Read these off the table that follows. Indices start at 0.
1) What is the entry in row 0 and column 2?
2) What is the maximum?
3) What is the entry at row 1, column 1?
4) What is the entry in row 2 and column 0?
5) What is the bottom-left entry?
6) What is the entry in the bottom-right corner?
7) What is the entry just left of the largest entry?
8) What is the entry directly above -67?
[[  1   0  -1  15  -7   1  11   0  -1  -2   3   0   1   2  -3]
 [ -2   0 -23  -2   5  -3 -15  -6   6  20   3   3  -1  -9   1]
 [ -4   0  -5  -5   7  -3  -5  -3  -1   5   0  -3 -21 -17  -8]
 [-12 -27  27   6  -8   7  -6   3  18  -6 -14  -2  -5 -11 -28]
 [  1   5 -10 -58  44  -3 -73   5   7 -11 -21  -5  -7   0   3]
 [  7   4  49   4  -9   3  35  18 -24 -67 -18  -9   5  29  13]
 [  4  -5  25  -5  13   5  21 -13 -10 -43  -2   8  16 -15 -15]
 [  0   0   0   0   0   0   0   0   0   0   0   0   0   0   0]
 [  7  13 -15 -29  -5 -12 -15   1  25  84 -33 -12 -12   5 -37]
 [ 14   3 -34  34 -14  20 -79  29  -1 -80 -15   8   3  35 -64]
 [  8   6  -5   8  -4  -6   2   1   5  32   1  -3  -2 -31  -3]
 [ -3 -13  19 -38  -7  20   5 -20  -6  22  16   2  17 -26  32]]
1) -1
2) 84
3) 0
4) -4
5) -3
6) 32
7) 25
8) -11

m = [-11.90, -13.19, -7.51, 2.25, 11.74, 16.48, 13.94, 6.27, -4.39, -11.73, -13.23, -7.60, 2.11, 11.23, 16.27, 14.18]
Find the entry just right of the smallest entry.
-7.60
The entry just left of -7.60 is -13.23
Find the entry just left of 6.27.
13.94
The entry just right of 11.23 is 16.27
The entry just left of the largest entry -> 11.74
Find the entry just right of -11.90.
-13.19

 -27.54  -183.00   -19.86   -44.82
 -76.95   -57.81   -50.01    29.10
 -30.91  -228.44   -67.58  -104.10
 -64.33   -97.70     3.01   -47.48
 -38.47   146.12   -12.43    80.44
 -96.08   -27.12  -130.74  -147.22
 -33.45  -240.62  -103.25  -167.47
  -8.92    48.45     1.68     7.38
  -7.34   -14.70   -75.80   -32.94
 -91.13   -96.63   -78.96  -111.20
 -21.50   -24.39   -86.61   -36.23
   5.98   -45.90   -88.17   -61.58
 -92.71  -135.94  -159.41   -22.92
 -45.44   -78.74   -19.17     5.68
   8.07    37.29   -26.45  -220.98
Which number is the top entry of the column that holds the largest entry? -183.00
The top-left entry -> -27.54
Which number is the bottom-right entry? -220.98
Which number is the entry just left of 146.12? -38.47
The first entry in the row that holds the smallest entry -> -33.45
The entry directly below -14.70 -> -96.63
The entry in the top-right corner: -44.82
Which number is the fifth entry, reading row by row? -76.95
The entry just right of -45.90: -88.17
Which number is the 2nd-last entry, reading row by row? -26.45
Which number is the entry directly above the smallest entry? -27.12
Which number is the entry directly above -45.90? -24.39
Which number is the entry just right of -97.70? 3.01
Which number is the entry directly below the smallest entry? 48.45
Which number is the entry directly below 3.01? -12.43
Which number is the last entry of the largest entry's row? 80.44
Which number is the entry directly above -96.63? -14.70
The second entry on the main diagonal: -57.81
The entry in the bottom-left corner is 8.07
Which number is the third entry on the diagonal from the top-right corner? -228.44
Which number is the third entry on the main diagonal? -67.58
The entry just right of -27.12 -> -130.74
The 3rd entry from the end, reading row by row -> 37.29
Which number is the 5th-last entry, reading row by row? 5.68
Which number is the minimum? -240.62
The maximum: 146.12
The entry directly below -111.20: -36.23
The smallest entry in the first column -> -96.08
The entry directly above the largest entry -> -97.70
Which number is the entry directly above -135.94? -45.90
